These are the activations of a small network on made-up records, seen along a few directions, one row for each record.
After each row come some of the record's fields: B, Y, J, N, T, P.
Not every record has every field; a missing one is written none.
The largest differences between rows may come from other fields.
In the rows, 500 means zero.
Random noise pushes rows far along 6 fixed directions. That doesn't count. These rows show it; they differ only by the noise:
[354 276 402 590 770 443 419 514 545 254 586 459 519 433 315 466 781 308
 487 376 442 414 338 472 750]
[507 565 364 517 505 565 525 591 548 423 543 385 570 489 438 528 465 348
 561 541 412 573 520 476 723]
[662 180 450 446 659 473 321 305 542 482 382 427 565 334 348 552 693 736
 390 456 606 457 417 491 501]
[412 516 523 632 650 734 459 507 420 508 490 372 483 590 269 610 586 305
 488 353 300 465 642 488 751]
[395 499 346 423 495 667 347 645 722 396 502 272 417 819 316 247 448 460
 567 243 159 374 633 447 337]
[697 611 351 448 390 578 504 549 579 542 460 348 602 482 516 535 316 560
 563 654 466 622 593 460 595]
[634 507 235 286 330 439 520 558 790 383 527 349 651 477 516 382 417 541
 569 634 532 606 444 532 498]
[763 541 418 728 667 504 363 561 545 507 479 357 511 603 544 414 334 688
 602 726 370 431 617 288 604]

[256 335 425 527 698 473 247 702 423 353 515 472 230 529 412 282 553 471
 540  87 252 337 353 290 293] => B=none, Y=none, J=j1, N=n3, T=t2, P=p1
[489 427 490 519 529 552 443 471 541 487 434 413 447 707 501 396 426 504
 534 416 437 430 628 440 299] => B=b2, Y=y3, J=j1, N=n2, T=t3, P=p4
[382 519 797 710 687 616 548 369 436 535 531 597 562 679 396 641 728 425
 393 483 437 339 694 666 715] => B=b1, Y=y2, J=j2, N=n2, T=t3, P=p2
[267 603 555 484 474 560 630 529 309 498 552 653 609 292 449 856 694 205
 392 440 549 642 417 629 885] => B=b1, Y=y4, J=j1, N=n3, T=t3, P=p2
[590 369 573 418 532 611 416 343 505 643 392 424 439 525 397 504 548 662
 424 386 550 457 565 523 301] => B=none, Y=none, J=j2, N=n3, T=t2, P=p1
[628 371 563 564 592 622 465 341 255 604 301 536 563 438 593 733 351 543
 434 469 599 596 641 446 393] => B=b2, Y=y2, J=j2, N=n2, T=t3, P=p4
[314 549 414 413 410 415 520 691 672 349 595 503 436 625 513 313 503 413
 581 368 367 443 434 503 423] => B=b2, Y=y3, J=j1, N=n1, T=t3, P=p2
[534 706 495 594 443 476 630 554 485 541 576 561 589 474 625 562 406 466
 556 724 516 554 552 541 667] => B=b2, Y=y2, J=j2, N=n3, T=t3, P=p2
[350 400 496 368 424 649 501 526 325 482 403 529 459 477 458 617 462 318
 455 201 474 599 563 532 367] => B=b1, Y=y3, J=j2, N=n2, T=t3, P=p4
[632 473 444 405 384 375 539 415 747 518 495 462 528 559 481 326 519 669
 540 632 625 481 433 576 387] => B=b2, Y=y4, J=j1, N=n2, T=t3, P=p2
[462 557 682 673 620 711 476 481 342 621 455 491 442 605 380 654 501 411
 454 364 382 428 701 500 537] => B=b1, Y=y2, J=j2, N=n3, T=t2, P=p1
[681 427 488 540 605 413 436 437 775 459 560 370 455 711 484 204 528 712
 569 667 516 326 480 431 343] => B=none, Y=none, J=j2, N=n3, T=t2, P=p1
[454 784 339 316 162 524 624 748 384 552 521 528 499 293 656 601 211 391
 564 482 473 760 418 494 540] => B=none, Y=none, J=j2, N=n3, T=t3, P=p2
[562 500 361 301 327 713 427 515 367 628 382 373 528 268 395 733 453 521
 413 344 464 679 485 487 592] => B=none, Y=none, J=j2, N=n4, T=t4, P=p1
[397 544 549 756 660 466 366 675 344 481 512 536 271 607 537 368 390 529
 576 387 294 401 497 306 439] => B=b2, Y=y4, J=j1, N=n1, T=t3, P=p2
[548 422 441 494 555 381 447 449 794 390 581 452 561 655 457 293 677 634
 484 596 483 319 423 560 483] => B=none, Y=none, J=j2, N=n4, T=t3, P=p2
[563 557 458 376 298 480 702 394 549 526 516 510 660 383 549 643 486 332
 520 687 724 681 499 610 647] => B=b1, Y=y3, J=j1, N=n2, T=t3, P=p4
[212 502 367 482 520 462 475 783 342 294 582 637 473 307 603 593 469 196
 536 268 412 567 349 463 572] => B=b1, Y=y2, J=j2, N=n1, T=t2, P=p1
[501 433 534 468 467 579 555 395 663 457 498 386 494 786 456 353 467 441
 549 478 472 411 654 598 297] => B=b2, Y=y2, J=j2, N=n2, T=t3, P=p4
[615 737 590 782 597 623 420 598 438 629 483 478 459 793 598 455 300 627
 574 623 254 365 760 375 542] => B=none, Y=none, J=j2, N=n2, T=t3, P=p2
[679 485 631 347 382 635 471 231 630 707 344 454 577 689 428 543 520 827
 357 515 579 454 705 687 223] => B=none, Y=none, J=j2, N=n1, T=t3, P=p2
[520 516 519 546 543 345 550 428 768 382 612 515 587 650 463 348 692 525
 517 624 510 350 466 632 553] => B=b2, Y=y2, J=j1, N=n2, T=t3, P=p2
[578 476 648 628 602 458 484 399 482 555 472 525 465 589 467 420 522 642
 488 567 506 410 532 506 458] => B=b2, Y=y5, J=j1, N=n2, T=t3, P=p2
[558 560 571 430 379 691 557 474 139 770 336 519 451 226 530 840 297 504
 427 430 576 713 583 497 477] => B=b2, Y=y2, J=j2, N=n3, T=t2, P=p1
[515 485 564 634 620 699 362 548  36 703 303 593 430 273 558 864 349 537
 419 331 461 618 621 342 491] => B=b2, Y=y3, J=j2, N=n3, T=t2, P=p1
[622 662 551 710 607 533 522 543 485 555 566 426 468 589 519 490 415 494
 602 723 483 470 563 385 678] => B=none, Y=none, J=j1, N=n3, T=t2, P=p1
[695 465 520 294 292 578 679 206 630 625 392 426 736 525 504 618 468 557
 455 708 758 640 642 719 384] => B=b2, Y=y2, J=j1, N=n2, T=t3, P=p4
[455 555 365 377 385 367 455 659 720 360 541 547 542 594 633 274 430 609
 544 514 457 457 452 517 296] => B=b2, Y=y3, J=j2, N=n1, T=t3, P=p2
[659 308 122 541 642 182 355 681 652 184 563 500 634 352 753 344 436 628
 577 723 556 536 247 246 539] => B=b2, Y=y3, J=j2, N=n4, T=t4, P=p1
[551 731 521 708 493 502 604 622 407 595 564 519 439 546 582 511 321 413
 612 644 408 535 595 417 708] => B=b2, Y=y3, J=j2, N=n4, T=t3, P=p2
[355 687 524 439 353 601 395 692 622 556 497 449 318 775 436 264 408 578
 541 311 194 363 638 517 251] => B=b1, Y=y3, J=j1, N=n3, T=t3, P=p2
[442 393 481 106 222 415 525 411 533 539 427 600 447 198 458 507 589 610
 387 285 694 621 315 692 283] => B=b1, Y=y2, J=j2, N=n1, T=t3, P=p2
[569 748 520 672 499 637 407 685 110 704 398 536 400 352 605 725 215 572
 536 486 320 609 597 291 666] => B=none, Y=none, J=j1, N=n4, T=t3, P=p2
[454 412 396 380 508 570 541 392 678 387 566 395 662 424 258 617 838 332
 415 489 554 505 398 654 822] => B=none, Y=none, J=j1, N=n4, T=t4, P=p1
[341 642 551 571 518 656 458 619 582 513 556 491 478 814 405 437 524 401
 513 363 246 377 640 545 531] => B=b2, Y=y1, J=j2, N=n1, T=t3, P=p2
[654 326 613 453 533 670 424 227 290 692 272 490 497 461 455 721 471 667
 357 412 621 557 639 514 309] => B=none, Y=none, J=j2, N=n2, T=t3, P=p4
[665 457 525 492 451 487 606 304 565 536 490 475 591 454 501 537 501 489
 522 677 703 556 524 585 548] => B=b2, Y=y2, J=j2, N=n2, T=t3, P=p4
[421 384 491 448 517 617 428 476 371 513 394 447 404 529 446 506 433 415
 498 262 450 518 531 446 336] => B=none, Y=none, J=j1, N=n2, T=t3, P=p4
[467 468 557 583 604 416 387 569 469 465 544 548 360 573 498 337 523 673
 501 403 343 300 476 392 368] => B=b2, Y=y2, J=j2, N=n3, T=t3, P=p2
[194 663 297 176 133 360 633 813 578 323 581 560 436 388 638 338 339 280
 568 316 488 688 316 584 329] => B=b1, Y=y3, J=j1, N=n1, T=t3, P=p2

Here are new rows. What are their fields?
[474 157 285 100 445 411 454 302 942 293 542 333 605 462 190 320 919 542
 387 388 631 428 248 706 434] => B=none, Y=none, J=j1, N=n4, T=t4, P=p1
[555 602 521 693 605 450 452 563 268 542 500 588 440 341 578 613 412 566
 525 599 463 511 456 330 708] => B=none, Y=none, J=j1, N=n4, T=t3, P=p2
[626 606 570 558 481 543 553 427 677 549 495 514 615 727 550 495 494 625
 503 657 489 454 690 568 495] => B=b2, Y=y3, J=j2, N=n1, T=t3, P=p2
[192 559 297 412 374 347 608 770 716 208 698 551 463 616 563 166 472 226
 636 379 385 483 338 520 429] => B=b2, Y=y3, J=j2, N=n2, T=t3, P=p2
[356 534 609 580 557 433 658 389 585 396 630 652 734 495 406 621 851 281
 418 629 580 444 470 744 825] => B=b2, Y=y2, J=j1, N=n2, T=t3, P=p2
[798 456 675 647 676 609 396 267 662 696 437 333 456 812 400 371 533 822
 489 664 519 295 727 485 371] => B=none, Y=none, J=j2, N=n3, T=t2, P=p1
[588 520 576 694 596 477 523 505 274 590 431 558 393 416 600 547 375 580
 546 569 535 538 523 392 551] => B=b2, Y=y3, J=j2, N=n2, T=t3, P=p2
[604 395 323 369 398 462 379 607 137 523 312 574 438  94 711 677 161 587
 523 364 610 764 342 251 326] => B=none, Y=none, J=j1, N=n2, T=t3, P=p4
[436 499 419 525 549 484 420 679 435 460 525 460 301 519 551 333 336 477
 582 361 385 488 445 317 343] => B=none, Y=none, J=j2, N=n3, T=t2, P=p1
[297 520 292 326 397 358 584 714 635 285 659 464 443 410 522 314 500 240
 616 410 505 577 248 478 490] => B=none, Y=none, J=j1, N=n3, T=t2, P=p1
[293 472 329 488 515 446 403 765 479 272 516 457 265 696 615 158 201 356
 651 198 237 466 469 244  90] => B=b2, Y=y2, J=j1, N=n2, T=t3, P=p4
[427 506 362 351 378 377 403 713 277 490 431 679 431 164 670 529 341 610
 498 334 462 625 333 401 323] => B=b2, Y=y2, J=j2, N=n3, T=t3, P=p2
[399 521 312 239 303 353 477 657 668 388 548 508 469 428 548 312 460 556
 539 393 484 532 301 518 322] => B=none, Y=none, J=j1, N=n3, T=t3, P=p2
[546 418 586 424 463 628 367 360 496 678 330 484 479 561 365 563 530 780
 389 366 508 423 600 571 277] => B=b2, Y=y4, J=j1, N=n1, T=t3, P=p2
[383 547 331 397 391 606 481 647 454 433 528 451 487 357 429 614 505 278
 467 354 391 654 454 481 688] => B=b1, Y=y3, J=j2, N=n4, T=t4, P=p1
[411 543 439 684 641 523 312 722 275 449 513 542 328 473 522 485 405 526
 535 310 230 405 451 254 536] => B=none, Y=none, J=j2, N=n4, T=t3, P=p2
[621 398 512 359 447 512 564 322 504 595 446 473 564 314 464 624 583 551
 427 549 730 610 427 600 489] => B=none, Y=none, J=j2, N=n3, T=t2, P=p1
[558 648 325 319 278 373 533 624 713 446 547 463 511 587 634 275 296 595
 616 615 482 547 436 494 336] => B=none, Y=none, J=j1, N=n2, T=t3, P=p2
[589 568 452 554 472 370 487 562 541 489 529 606 584 513 684 542 426 621
 525 736 525 511 469 479 520] => B=b1, Y=y4, J=j1, N=n1, T=t3, P=p2
[664 279 531 572 666 463 438 292 585 480 437 463 552 631 525 408 545 615
 489 608 621 401 551 486 376] => B=none, Y=none, J=j2, N=n2, T=t3, P=p4
